Each row below is a small network's average activation on inputs in which a field has the value named, seen along a few directions.
Values that are neighbours, or in one group, have similar rows; names and order tell nothing.
(in the rows, 500 means zero)
Random noise pushes rows far along 10 fixed directions. That doesn't count. These rows show it; they differ only by the noise:
[566 486 427 522 527 544 434 472 403 558 532 525 524 517 449 462 541 488
 522 488]
[677 510 476 592 487 513 371 474 603 599 463 524 496 617 492 611 454 588
 714 685]
[672 668 492 540 584 432 440 454 481 599 379 665 527 589 554 508 550 612
 564 589]
[562 678 473 522 468 609 378 442 456 444 563 497 402 632 435 494 569 788
 483 413]
[483 478 577 442 409 368 590 519 455 476 480 482 412 410 503 470 640 566
 310 391]
[824 434 452 377 479 501 444 398 476 694 305 408 610 320 567 600 646 516
 602 565]
[593 480 624 470 457 478 469 540 451 505 503 478 415 527 498 411 433 581
 469 374]
[466 365 349 568 339 518 449 532 452 494 667 450 508 495 379 597 554 546
 604 565]
[564 744 410 385 549 430 552 421 436 495 304 593 610 462 672 598 695 666
 404 494]
[650 669 450 591 680 512 390 419 312 628 435 563 419 613 491 390 731 504
 448 497]
[442 510 585 322 402 421 477 651 441 390 584 426 445 737 576 439 137 594
 534 329]
[319 469 520 479 324 390 710 467 696 360 466 568 526 266 504 666 691 634
 254 510]


GIVEL, 9 values:
fabes: [509 629 538 403 383 410 599 582 444 434 449 454 475 423 618 511 517 698
 522 421]
zupa: [406 351 404 565 389 437 560 501 635 548 519 471 562 433 463 687 559 392
 541 737]
miruf: [475 504 408 617 531 767 394 542 497 421 626 345 466 626 468 558 362 561
 746 505]
kupaf: [573 541 519 395 575 399 436 445 726 588 479 634 582 584 406 511 293 458
 682 691]
kof: [452 601 537 629 548 581 503 528 411 477 515 641 530 568 557 403 410 504
 515 497]
mizak: [441 564 505 329 438 194 597 458 556 538 519 622 537 462 362 526 562 527
 469 576]
pog: [633 551 493 484 624 495 548 398 519 641 337 473 489 375 540 500 660 392
 516 595]
fiken: [510 350 502 449 408 428 488 536 384 553 641 460 405 483 344 382 535 428
 410 403]
rik: [419 563 457 380 545 388 503 453 582 498 476 435 474 504 479 494 599 443
 448 570]
The values of GIVEL form 3 separate groups.
List the group mates of zupa, in the order listed.
> kof, fiken
List the group mates of kupaf, in the order listed.
> mizak, rik

VEG, 9 values:
paro: [482 694 408 521 450 462 492 566 330 447 517 485 420 661 594 547 606 717
 487 471]
san: [504 723 466 461 625 570 413 426 502 466 498 476 420 706 493 426 471 606
 522 466]
pon: [592 461 655 409 454 491 548 508 550 514 354 472 510 399 618 501 395 562
 400 397]
faseb: [503 546 430 522 472 526 525 456 506 538 442 431 449 487 528 570 664 529
 465 589]
nuga: [524 599 630 602 566 422 474 536 535 468 433 604 476 571 590 508 485 528
 545 540]
dizi: [581 453 559 391 436 320 522 574 421 583 525 607 546 428 443 350 379 497
 559 470]
zuv: [426 498 578 910 608 628 415 509 579 432 577 639 417 580 430 501 585 480
 537 611]
gar: [390 539 561 482 526 708 488 480 630 347 585 298 349 592 458 502 410 544
 463 367]
bop: [581 490 656 534 453 490 459 548 652 450 441 513 498 558 602 605 350 602
 583 519]
The values of VEG form 3 separate groups.
List the group mates of pon, in the order listed.
> paro, faseb
List the group mates of zuv, in the order listed.
> nuga, bop

KETIR, 16 values:
tufu: [745 434 728 381 387 541 368 418 665 562 458 474 484 439 405 503 359 645
 581 445]
pab: [507 773 352 505 617 710 350 372 539 487 585 653 522 856 395 515 382 703
 544 540]
rigi: [455 711 422 284 556 465 400 386 539 549 586 386 348 740 340 415 463 552
 464 504]
goda: [911 407 542 563 422 427 317 460 343 858 540 397 237 526 260 282 663 570
 603 538]
duru: [315 486 460 574 595 667 562 507 559 402 545 388 397 542 513 473 514 386
 362 486]
kiza: [673 439 591 501 496 306 566 617 521 646 327 489 527 453 639 566 412 403
 762 664]
bogon: [479 427 578 236 419 250 458 576 419 504 598 219 307 755 471 472 379 454
 490 380]
fal: [588 432 402 654 392 613 369 606 284 460 583 337 452 585 606 618 614 608
 664 473]
novek: [344 503 470 414 513 575 648 509 671 394 487 549 615 408 538 546 294 459
 482 457]
dekup: [397 603 449 462 418 377 488 562 506 388 621 586 506 542 424 530 487 704
 538 502]
sebik: [573 651 404 632 509 434 488 612 203 444 404 514 585 404 739 554 766 608
 682 543]
kana: [358 544 347 224 415 430 560 476 406 318 531 347 572 457 554 609 621 591
 410 359]
pasu: [370 718 300 494 538 582 462 497 505 434 503 493 573 836 621 672 349 558
 581 630]
sofor: [536 558 526 514 617 429 427 493 468 545 453 547 433 668 553 450 514 462
 413 509]
pado: [465 640 339 453 434 293 468 552 241 483 549 682 634 592 559 524 544 618
 549 506]
guz: [541 480 632 608 375 532 569 621 430 474 411 461 467 396 655 519 503 589
 494 441]
The values of KETIR form a ring.
Name the neighbours of bogon, in listed order.
> tufu, kana
Name the neighbours of rigi, in listed order.
> kiza, sebik
Name the neighbours of fal, in listed order.
> pab, sofor
Name the neighbours of goda, in listed order.
> duru, guz
Fewest steps between novek and dekup?
> 4

SIZO, 16 values:
vad: [555 459 393 492 570 518 442 550 320 479 434 477 658 499 657 579 501 389
 683 478]
viden: [377 548 528 667 395 477 610 494 600 411 537 589 388 510 485 602 585 640
 383 553]
kat: [550 407 486 863 551 662 352 621 241 603 714 590 400 657 336 304 398 387
 691 521]
tovil: [569 604 666 334 388 289 553 575 500 434 400 516 467 401 618 481 554 717
 453 407]
ruz: [598 493 397 677 532 361 385 520 431 685 605 432 281 735 292 479 658 458
 721 726]
zudu: [587 471 509 409 491 287 387 534 522 601 445 268 379 830 578 650 463 416
 670 647]
fid: [640 422 473 384 297 374 429 502 441 579 490 359 471 450 519 650 632 624
 536 564]
nufe: [538 605 527 407 507 513 403 391 760 488 403 442 406 738 547 630 400 645
 458 613]
gorot: [496 597 555 567 461 512 454 532 655 361 544 732 607 483 469 568 357 770
 626 531]
lukep: [696 562 603 618 469 684 383 551 426 543 450 436 416 536 574 411 403 688
 657 427]
selib: [359 542 409 591 509 809 330 492 351 321 639 219 447 647 521 600 587 521
 477 380]
fas: [610 250 633 622 644 703 528 485 698 617 399 497 576 316 550 370 253 198
 579 546]
tarig: [520 411 456 848 466 481 588 577 354 520 482 611 476 346 574 593 854 486
 484 598]
buv: [295 666 267 324 486 515 538 375 454 429 654 593 624 429 308 453 640 555
 354 443]
kubi: [566 528 459 563 665 415 563 566 437 620 381 513 493 505 594 472 571 326
 545 605]
modob: [238 466 287 608 311 499 512 556 425 371 848 459 467 528 282 561 575 553
 617 550]
The values of SIZO form a ring.
A walk along SIZO starts at fas and steps to its neighbour kubi. Put viden, tovil, nufe, selib, tarig in the order it reaches them.
> tovil, selib, nufe, tarig, viden
Name the neighbours of modob, in listed order.
> ruz, buv
Name the neighbours of vad, in listed order.
> zudu, gorot
